Each row below holds a small network's activations on one record, seen along a few directions.
After each row come some of the record's fields: B, T, S, P.
Not every record has every field; a missing one is left out.
The largest differences between rows may come from other fields.
(in the rows, 500 means zero)
Strong random noise was added to every row along 21 fixed directions; ignore it. To show where, here is one row again and again, with new noise each time:
[284 600 179 351 411 704 458 386 457 454 464 671 670 414 516 310 681 788
 524 296 597 492 671 331 226 325 259 413 539 812 696 355 482 377 519 475
 665]
[492 581 560 253 235 413 389 711 337 350 456 539 357 473 652 370 433 461
 614 627 387 629 459 868 591 560 616 538 363 459 541 494 327 444 596 414
 388]
[487 358 650 257 541 511 533 270 663 105 609 723 338 542 312 713 464 405
 714 805 763 343 334 559 686 558 668 419 481 313 806 548 554 490 590 407
 670]
[681 429 421 410 587 501 722 757 395 464 521 536 256 561 375 268 364 683
 446 774 220 388 243 477 665 293 536 439 477 540 718 649 623 428 463 536
 467]
[620 648 465 372 335 647 454 956 436 479 497 542 648 302 615 335 556 506
 266 266 627 649 488 643 475 402 594 608 512 581 290 274 533 559 290 230
 312]
[424 407 613 705 574 356 187 733 408 608 447 329 460 600 415 470 601 505
 579 446 435 522 548 450 205 378 408 649 768 908 656 470 388 162 356 606
 630]
[745 408 537 450 548 396 506 618 448 420 681 616 434 458 317 560 563 582
 608 335 497 615 451 243 536 402 730 534 440 621 573 412 483 454 378 352
 436]
[531 520 847 556 413 386 277 525 432 557 381 595 578 341 599 559 334 331
 452 467 325 522 466 370 625 530 581 597 605 623 438 395 338 531 372 440
 484]
[497 495 658 513 458 470 519 543 555 525 321 665 534 501 771 576 330 465
 505 428 654 523 523 692 642 538 417 470 577 350 446 578 468 515 700 517
 580]
[196 583 545 450 344 580 312 433 322 503 734 482 457 457 552 429 464 481
 533 505 597 414 564 669 482 399 347 539 590 424 464 344 379 317 441 756
 616]
[439 358 660 739 529 172 593 571 642 447 531 571 405 588 432 577 430 443
 430 444 721 577 619 356 579 718 595 713 689 230 766 605 510 580 608 562
 404]
[742 363 589 441 610 213 531 471 423 495 722 642 404 570 576 649 424 414
 426 333 645 525 610 343 648 480 560 465 503 109 238 400 486 598 530 424
 359]
[580 444 617 510 491 260 433 680 387  96 465 481 424 517 639 482 622 814
 651 382 543 598 307 429 381 311 780 640 375 476 507 421 659 355 482 306
 340]
[834 162 280 520 556 454 501 901 261 732 493 563 406 523 216 377 487 384
 663 275 430 669 606 463 535 358 344 608 423 817 615 592 297 513 469 529
 465]
[584 381 672 750 516 397 324 684 309 477  83 407 487 722 536 398 531 455
 420 727 361 563 516 672 302 530 514 571 405 587 553 613 421 366 434 350
 354]
[424 499 441 489  95 887 667 349 669 469 644 477 618 451 557 295 360 457
 398 574 430 388 544 418 448 276 382 687 738 218 424 566 798 626 602 856
 414]
[352 518 705 658 415 566 607 371 576 549 490 475 529 552 339 370 410 505
 288 446 429 551 633 231 437 627 580 593 561 451 639 515 495 480 467 569
 412]
[378 503 436 585 528 550 306 258 483 324 464 414 687 442 216 562 757 420
 621 443 570 358 539 319 198 463 468 650 561 685 643 424 595 493 332 368
 612]
[476 130 418 376 616 502 557 813 413 310 544 538 434 353 509 465 407 230
 522 332 873 441 442 708 735 401 273 657 577 341 488 536 526 743 570 546
 560]
[509 501 432 604 289 479 589 452 552 478 836 589 381 374 613 663 257 566
 530 427 334 448 423 150 639 383 550 521 591 455 445 488 849 478 471 773
 452]
[730 420 606 445 348 457 695 492 692 450 271 815 586 562 423 402 366 584
 279 434 549 443 350 275 674 384 762 451 357 467 704 443 743 708 522 148
 254]
[491 561 361 301 544 775 729 568 557 481 581 405 473 326 489 414 374 546
 592 347 370 521 534 428 482 477 280 551 663 553 374 660 585 472 635 700
 707]
[399 587 578 483 478 409 657 379 504 534 686 727 402 509 374 450 336 632
 418 520 615 347 467 395 736 483 523 483 552 241 714 450 514 483 517 604
 536]

[382 356 468 691 635 352 599 617 480 701 473 459 392 614 628 439 327 492
 151 283 471 534 679 261 467 595 310 377 574 551 435 505 614 461 504 612
 402]
(B b2; T t4; S s2; P p2)
[608 511 234 387 290 131  54 573 353 689 478 454 482 580 596 429 687 422
 609 731 280 612 638 663 341 425 397 610 564 639 440 382 237 492 437 503
 344]
(B b1; T t3; S s2; P p1)
[665 495 606 511 756 574 641 562 443 477 499 443 525 580 605 417 611 427
 335 551 420 476 582 519 422 520 496 362 652 320 392 618 452 533 530 417
 496]
(B b1; T t1; S s1; P p1)
[586 636 429 370 451 564 507 347  78 338 707 704 530 315 458 278 564 718
 615 517 266 554 741 182 388 405 377 626 538 273 440 417 219 427 425 607
 480]
(B b2; T t5; S s2; P p2)
[470 480 494 805 444 843 538 435 690 566 333 381 758 577 376 557 671 385
 393 490 833 703 704 658 282 700 482 667 461 375 362 594 520 595 444 522
 411]
(B b2; T t2; S s2; P p2)
[425 443 400 375 511 531 400 835 476 348 351 498 399 321 656 481 458 503
 416 779 472 836 540 570 558 790 476 565 402 695 448 481 239 552 387 454
 405]
(B b1; T t5; S s1; P p2)
[602 203 378 287 641 476 431 514 263 189 567 550 394 394 366 579 585 386
 768 291 573 561 514 402 474 515 492 456 192 651 450 427 466 537 482 327
 517]
(B b1; T t4; S s2; P p2)
[585 290 667 639 657 468 482 852 527 421 254 346 314 685 634 522 368 531
 358 569 469 698 584 449 272 670 441 543 539 603 285 602 586 240 466 529
 378]
(B b1; T t4; S s2; P p1)
[401 533 288 365 632 290 541 463 702 612 561 482 382 512 468 675 353 444
 211 441 482 391 520 190 556 649 429 283 518 691 491 377 695 560 442 329
 511]
(B b2; T t2; S s1; P p2)
[653 564 701 406 620 522 626 359 316 473 559 595 539 525 519 365 531 525
 504 381 392 362 452 531 588 326 588 348 476 276 480 529 464 504 578 389
 567]
(B b1; T t5; S s2; P p1)
[214 522 816 587 584 373 486 227 632 448 307 337 533 580 625 505 393 688
 666 271 538 401 491 376 343 514 395 634 621 426 409 528 520 331 752 728
 651]
(B b2; T t1; S s1; P p1)
[183 586 332 460 461 399 532 305 653 486 555 527 462 499 589 484 456 812
 567 433 584 459 565 288 412 486 316 526 627 527 614 456 565 388 654 755
 619]
(B b2; T t2; S s1; P p2)
[623 195 546 370 392 514 340 411 703 347 222 641 539 774 475 435 571 546
 464 673 652 512 603 328 188 362 496 501 524 605 605 396 545 416 575 349
 377]
(B b2; T t4; S s2; P p2)
[552 462 475 408 550 323 552 543 281 504 402 415 365 609 422 350 349 508
 629 444 350 295 464 590 499 348 287 594 507 378 485 623 548 417 649 561
 549]
(B b1; T t5; S s1; P p1)
[500 246 233 580 485 426 473 355 352 386 596 474 333 653 485 584 508 453
 636 685 395 447 564 400 425 425 362 417 374 486 569 617 622 473 548 657
 452]
(B b2; T t5; S s1; P p1)
[445 494 500 446 597 205 390 504 405 488 753 668 457 307 590 601 540 583
 734 308 637 607 617 383 633 513 434 618 696 412 574 424 213 491 577 657
 683]
(B b1; T t5; S s2; P p1)
[568 701 573 350 520 203 424 420 426 507 431 603 577 548 752 489 627 555
 622 386 446 408 543 671 483 407 514 393 675 380 581 520 358 482 737 306
 616]
(B b1; T t5; S s1; P p2)
[408 776 436 808 578 150 452 534 451 538 576 528 363 716 455 615 613 658
 399 817 468 283 488 552 386 598 588 407 675 423 914 565 641 250 406 419
 542]
(B b1; T t5; S s1; P p2)
[615 500 196 357 513 307 426 652 551 401 645 417 452 384 403 555 723 275
 453 660 401 598 514 523 506 688 648 517 521 594 595 495 541 744 364 255
 367]
(B b1; T t5; S s2; P p1)
[622 528 560 248 581 740 593 493 254 176 642 478 449 341 209 373 530 435
 735 643 439 379 451 558 499 470 468 690 477 259 439 552 380 494 436 516
 587]
(B b1; T t1; S s1; P p1)
[509 360 599 460 527 649 431 559 641 552 602 358 534 514 534 514 592 317
 398 554 524 536 385 581 545 398 640 395 541 652 452 436 464 582 422 489
 491]
(B b2; T t1; S s1; P p2)
[587 526 455 472 287 688 682 472 617 330 366 508 517 578 452 383 524 532
 456 646 397 616 561 512 370 608 655 534 379 398 631 663 649 544 627 376
 346]
(B b1; T t3; S s2; P p2)
[617 504 331 612 627 380 426 736 208 472 517 298 403 475 306 359 581 530
 556 666 245 368 451 453 324 405 362 740 573 538 494 555 539 420 307 561
 454]
(B b1; T t1; S s2; P p2)
[451 607 525 839 513 380 359 402 499 762 603 490 633 464 670 625 561 570
 420 554 546 421 381 553 629 356 538 506 549 394 390 397 523 566 359 659
 507]
(B b2; T t1; S s2; P p1)
[667 802 578 564 703 127 581 438 492 732 674 371 558 499 628 492 722 553
 354 329 209 634 582 407 536 629 760 390 665 341 399 545 369 614 513 333
 416]
(B b1; T t5; S s2; P p2)
[383 473 761 697 478 557 569 307 598 375 146 243 711 682 692 291 644 757
 540 395 587 612 508 609 239 414 548 741 456 195 301 614 511 522 741 587
 373]
(B b1; T t4; S s1; P p2)
[724 542 617 551 673 585 619 441 380 367 472 668 585 418 585 629 475 268
 433 462 500 418 721 418 448 698 383 448 695 178 323 639 561 576 522 380
 556]
(B b1; T t4; S s2; P p2)
[701 698 606 274 586 397 641 297 634 623 638 425 426 403 297 555 226 467
 510 559 236 342 485 184 614 630 458 672 657 194 120 487 545 585 497 634
 491]
(B b1; T t1; S s1; P p1)
[736 470 561 429 521 524 709 551 501 614 150 502 612 590 761 342 355 425
 414 153 325 454 595 559 428 420 317 403 581 417 255 709 690 590 814 389
 465]
(B b1; T t4; S s2; P p2)
[506 210 572 393 681 540 521 413 580 568 424 492 437 573 376 503 425 336
 400 495 523 694 678 319 536 655 402 430 463 595 459 556 264 553 537 516
 543]
(B b1; T t2; P p1)
[523 329 603 196 479 431 572 418 722 142 519 393 356 587 471 454 496 381
 569 658 485 510 494 454 416 577 594 597 646 285 525 612 612 558 698 481
 435]
(B b2; T t4; S s2; P p1)
[752 295 351 813 461 798 484 661 328 280 421 832 620 411 434 605 581 403
 511 792 623 532 663 345 369 515 372 610 571 476 626 601 568 545 255 492
 407]
(B b2; T t4; S s1; P p1)
[299 577 602 447 581 591 578 423 411 410 586 273 426 516 410 430 508 655
 551 279 446 523 467 432 386 504 565 468 322 580 442 451 475 308 522 519
 571]
(B b2; T t1; S s1; P p2)
[373 472 661 239 466 468 479 412 796 301 515 718 392 429 537 743 218 278
 338 561 682 338 471 332 645 705 529 354 632 520 577 375 719 504 509 345
 604]
(B b2; T t2; S s2; P p1)

Here are new rows. What are their fields?
[403 459 727 641 181 551 197 371 487 449 320 589 630 372 685 701 319 155
 540 555 344 411 443 497 549 512 528 522 520 714 502 462 611 549 419 468
 509]
(B b1; T t5; S s1; P p1)
[503 608 357 272 416 459 390 502 334 370 527 585 415 473 583 515 454 463
 516 409 246 261 437 425 378 355 452 219 490 830 586 400 780 308 448 268
 588]
(B b2; T t5; S s2; P p2)
[735 643 681 651 661 481 568 861 632 668 298 596 380 588 562 615 328 820
 547 589 454 527 278 575 535 469 577 427 618 740 537 622 625 119 455 514
 643]
(B b2; T t4; S s2; P p2)
[372 664 743 522 387 429 383 555 520 582 518 349 553 526 505 494 648 206
 518 244 405 591 611 767 405 702 725 419 624 716 730 556 385 419 577 311
 578]
(B b1; T t5; S s2; P p2)
[322 402 512 436 371 457 393 237 191 380 777 790 425 538 462 445 586 399
 617 470 512 361 634 470 558 405 505 262 419 491 889 397 338 429 525 519
 568]
(B b1; T t4; S s1; P p1)
[490 386 593 608 721 320 625 668 369 629 274 459 409 488 224 328 292 450
 348 491 327 466 528 282 619 634 358 661 535 586 699 620 324 568 449 485
 494]
(B b2; T t5; S s1; P p2)
[593 499 448 336 543 469 436 570 574 505 490 561 583 350 548 539 628 450
 727 458 544 541 404 681 618 402 505 523 630 620 612 554 351 604 600 446
 695]
(B b2; T t3; S s2; P p1)
[394 289 594 432 279 473 463 391 672 378 427 612 563 606 481 550 522 249
 506 417 874 430 417 766 664 491 674 465 315 389 697 423 584 746 643 307
 378]
(B b1; T t4; S s1; P p2)
[745 408 789 552 454 501 462 484 285 509 503 558 513 670 509 439 502 422
 545 266 485 517 640 521 366 400 586 491 415 307 302 461 464 361 535 435
 371]
(B b1; T t4; S s2; P p1)
[268 669 348 351 732 371 492 267 743 613 642 189 460 373 501 469 630 586
 362 741 217 580 462 267 504 741 535 448 585 609 413 458 351 662 451 626
 554]
(B b1; T t1; S s2; P p2)
[557 420 428 322 486 480 590 427 585 367 566 589 614 385 461 562 565 304
 528 232 759 499 529 524 634 541 568 525 421 326 455 442 562 828 595 287
 450]
(B b1; T t5; S s1; P p1)
[270 473 522 342 502 609 335 309 569 545 592 473 536 519 456 449 545 552
 464 609 728 431 451 587 514 390 406 470 496 497 388 271 358 465 404 639
 566]
(B b1; T t4; S s1; P p2)
[544 331 350 628 375 284 370 550 492 466 525 589 517 550 454 684 525 424
 614 158 790 482 569 411 406 443 498 599 382 553 531 363 711 521 517 398
 398]
(B b2; T t1; S s2; P p2)
[509 439 522 513 894 764 680 640 233 546 778 337 504 361 449 427 579 473
 493 201 545 509 516 513 566 343 347 411 564 483 310 555 337 463 429 630
 744]
(B b2; T t5; S s1; P p2)
[670 460 766 878 469 513 315 443 329 551 246 451 673 655 631 515 607 554
 600 505 402 454 381 632 341 231 587 544 458 518 389 566 577 356 429 485
 454]
(B b1; T t5; S s2; P p2)
[240 609 701 408 406 780 620 289 484 600 733 426 522 513 268 327 448 277
 233 435 588 359 546 631 621 585 598 387 392 305 548 365 422 564 440 508
 499]
(B b2; T t1; S s2; P p2)
[348 527 426 683 543 373 567 752 334 594 552 383 390 501 555 404 509 485
 447 300 439 589 581 606 500 632 489 480 445 591 676 578 449 451 559 553
 487]
(B b2; T t1; S s2; P p2)
